Each row below holds a small network's activations on one input, seen along a few directions.
In each table, some parts of the input vary, and every possible input appears once, in random order.
A made-up example of a description, with smaller parts first: one of 5 places around a ring, together with either a single point or one of 9 places around a ring or (one of 2 separate values, together with one of 6 places along a line).
Shared parts are said once, and a part with two or three values counts as separate values.
In the rows, zero is written as 100.

Other details of the inputs vary at random and push rows far along two fixed directions, the same in every table; ignore that.

Rows:
row 1: [91 57 89 69 149 116 158 90 127 122 104 140]
row 2: [136 95 70 123 93 75 91 103 175 71 55 145]
row 3: [166 77 88 123 102 110 79 130 174 56 65 124]
row 4: [90 95 131 86 97 162 105 114 38 116 110 55]
row 5: [93 135 91 124 46 78 52 93 81 86 59 84]
row 6: [102 62 81 74 164 116 152 102 118 117 109 139]
row 7: [141 112 69 117 107 83 71 120 170 79 58 147]
row 8: [118 137 109 136 64 69 53 102 88 67 120 62]
row 9: [63 113 116 81 111 122 102 99 35 131 127 75]
row 10: [51 96 127 68 90 105 128 80 51 137 124 68]
row 11: [90 124 106 127 39 70 58 84 96 82 80 80]
row 12: [100 87 85 71 146 134 138 110 126 130 81 148]
row 13: [46 97 123 74 88 121 121 76 46 136 112 78]
row 14: [105 140 101 130 63 74 42 106 80 80 97 75]
row 15: [92 79 83 70 137 133 149 99 124 131 72 147]
row 16: [109 73 82 76 172 117 139 114 117 116 117 137]
row 17: [101 121 112 127 53 63 55 89 98 75 115 69]
row 18: [118 108 124 129 38 109 49 106 94 69 77 59]
row 19: [64 104 130 77 107 122 118 90 49 131 151 68]
row 20: [66 129 110 80 104 133 97 105 36 138 103 81]
row 21: [58 110 125 75 104 125 105 93 46 136 128 79]
row 22: [99 131 100 131 52 71 51 96 82 79 87 77]
row 23: [145 102 75 123 111 75 77 118 174 71 80 143]
row 24: [97 132 98 128 47 74 58 92 83 81 72 81]
row 25: [53 106 125 74 98 124 111 87 46 137 123 79]
row 26: [121 106 113 134 41 104 52 109 84 63 72 56]
row 27: [103 118 102 132 56 60 58 90 87 69 110 66]
row 28: [114 62 89 79 158 122 174 98 124 110 120 131]
row 29: [140 76 74 124 101 59 99 96 182 59 87 134]
row 30: [97 125 112 117 54 53 52 96 97 84 105 69]
row 31: [119 76 99 78 162 126 156 109 135 112 133 132]
row 32: [71 105 127 85 103 124 132 87 41 123 143 64]
row 33: [53 101 126 73 101 119 113 83 47 136 130 77]
row 34: [101 143 108 125 53 80 43 102 93 86 87 82]
row 35: [62 116 116 82 97 130 116 93 37 134 107 80]
row 36: [152 95 67 118 125 53 80 125 168 65 93 131]
row 37: [103 77 92 74 152 128 147 107 129 124 104 143]
row 38: [154 93 82 128 109 67 94 108 183 57 98 132]
row 39: [103 83 92 74 150 132 147 109 128 127 95 145]
row 40: [157 63 84 125 87 104 94 113 178 54 49 124]
row 41: [95 124 97 128 55 65 48 93 82 77 89 77]
row 42: [164 64 76 128 97 102 95 121 167 49 49 124]
row 43: [57 106 127 73 107 121 107 89 44 136 136 75]
row 44: [100 113 101 131 52 58 64 84 87 69 105 67]
row 45: [110 128 104 132 66 63 47 101 86 69 119 65]
row 46: [107 72 94 64 164 109 148 114 132 125 124 133]
row 47: [61 102 119 74 103 105 120 91 40 132 130 66]
row 48: [102 68 81 76 153 125 159 103 117 120 94 143]
row 49: [57 96 119 71 99 104 128 86 39 132 125 67]
row 50: [138 83 60 123 109 63 90 105 165 63 66 144]
row 51: [96 139 92 125 51 79 46 99 81 87 65 84]
row 52: [51 94 116 76 100 115 123 78 34 130 120 74]
row 53: [115 89 81 80 164 131 139 122 119 120 99 143]
row 54: [107 61 97 76 149 123 174 93 136 114 119 132]
Each input here is: one of 6 places along a line, together with either a single point or one of 8 places along a line.
Changing only the place on the line of 6 turns row 32 into row 28. The same change can be made to row 41. Which row results? -> row 50
Changing only the place on the line of 6 turns row 10 into row 49. The same change can be made to row 40. Which row results? -> row 42

Rows:
row 55: [105 102 90 117 84 66 85 90 116 80 96 103]
row 56: [138 98 72 112 111 102 88 120 165 84 50 149]
row 57: [85 73 101 56 174 120 165 99 109 139 147 129]
row 58: [103 104 118 113 71 102 83 100 70 84 112 59]
row 59: [148 91 80 126 100 89 81 117 155 63 71 123]
row 60: [63 117 146 96 61 92 89 79 36 110 158 29]
row 61: [142 92 102 128 70 107 74 114 135 61 68 94]
row 62: [109 74 95 76 143 153 139 117 117 121 82 134]
row 63: [101 96 94 92 127 100 112 104 102 107 118 110]
row 64: [66 124 109 88 95 111 97 95 45 126 109 81]
row 65: [113 111 91 115 92 85 74 108 106 84 94 99]
row 66: [93 76 122 79 117 152 139 104 66 118 117 81]
row 67: [82 134 121 117 47 97 49 97 50 95 93 54]
row 68: [118 126 114 146 33 53 35 96 95 52 108 49]
row 69: [69 148 117 113 54 56 51 82 61 102 127 62]
row 70: [109 76 94 83 148 97 139 102 130 108 135 124]
row 71: [104 99 102 105 103 92 99 101 98 95 118 92]
row 72: [64 89 116 74 107 141 135 88 51 133 105 88]
row 73: [55 121 120 77 95 134 106 95 30 139 105 77]
row 74: [61 89 115 70 120 104 141 77 73 133 142 93]
row 75: [116 104 83 127 76 68 73 96 121 69 80 104]
row 76: [61 97 105 68 119 122 134 91 58 140 108 99]
row 77: [114 107 98 119 83 89 76 106 98 79 98 85]
row 78: [99 76 86 73 135 139 143 108 122 127 68 143]
row 79: [109 119 85 113 99 67 78 102 117 90 96 113]
row 80: [117 109 81 120 77 72 69 102 131 79 60 116]
row 81: [109 93 108 101 93 133 101 110 98 100 81 96]
row 82: [121 88 69 104 126 70 110 103 154 89 85 145]
row 83: [111 81 91 98 103 123 115 102 128 99 67 124]
row 84: [115 87 75 96 133 63 119 97 159 95 104 146]
Changing only one part turns row 60 into row 58. The same change can be made to row 70. Which row results? -> row 77
What do these inputs look like to the network? -> one of 5 places along a line, together with one of 6 places along a line
Which other rows does row 83 become when the place on the line of 6 takes its other values? List them by row number. -> row 56, row 61, row 62, row 78, row 81
